arr =
array([[-15.130,   6.759,  -1.681, -16.916,   7.609,  -8.048, -11.234,
        -12.179,  -2.151,  19.978,   3.966,  -5.313],
       [-20.158,  14.846,  10.329,  22.286,  22.150,   9.711,  -2.852,
         -2.547,  17.969,  -3.960,  12.958,  -7.878],
       [  6.914, -20.988,  -3.390,   6.978,  -5.468,   9.614,   7.576,
          9.443,  -0.353,  -7.281, -14.498,   2.995]])
The 1st entry in reading order -> -15.130
Find the entry just right of the largest entry.
A: 22.150
Find the entry just left of the largest entry.
A: 10.329
The 3rd smallest entry: -16.916
Find the entry just left of -11.234.
A: -8.048
The entry just right of 6.978: -5.468
Find the entry just right of -20.158.
A: 14.846
The entry just left of -5.468: 6.978
Find the entry just right of 17.969.
A: -3.960
Find the entry just right of 9.614.
A: 7.576
The largest entry is 22.286
Find the entry just left of -3.960.
A: 17.969

[[  0.802   6.818 -16.310   1.394  -4.712  -0.696   0.966  -4.460  -5.419]
 [ -9.572   0.211   6.809   2.967   3.559  13.824  12.454  -8.912
  -12.957]]
The third entry in reading order -> -16.310
The entry just right of -9.572 is 0.211
Which number is the entry just left of -8.912?
A: 12.454
Which number is the 3rd largest entry?
A: 6.818
Which number is the entry just right of 12.454?
A: -8.912
The entry just left of 0.211: -9.572
The entry just left of -0.696 is -4.712
The 1st entry in reading order: 0.802

X =
[[-36 -34 -15  30  21  54  46  -3   5 -39  -7  36]
 [-24 -34 -22  12  18  47  15   8  21 -39   1   6]
 [-38 -34 -24  18  -8  43  34 -34 -18 -39 -15  67]
 [ 21 -34   9  29  16 -19   1  -7 -22 -39 -11  -2]
 [ 35 -34 -12  -4   0  34 -19  11  33 -39  20 -15]]
Counting starts at 1.
The entry in row 1 and column 2 is -34
Which number is the entry just left of 8? 15
The entry directly below the largest entry: -2
The entry in the bottom-right corner: -15
Which number is the top-left entry? -36
Which number is the bottom-left entry? 35
Which number is the entry at row 3, column 1? -38
Which number is the entry at row 1, column 3? -15
The entry in the top-right corner is 36
The entry just left of -4 is -12
Which number is the entry directly below 5? 21
The entry in row 2 and column 1 -> -24
Which number is the entry at row 3, column 2? -34
Which number is the entry in row 2 and column 3? -22
Which number is the entry just left of the largest entry? -15
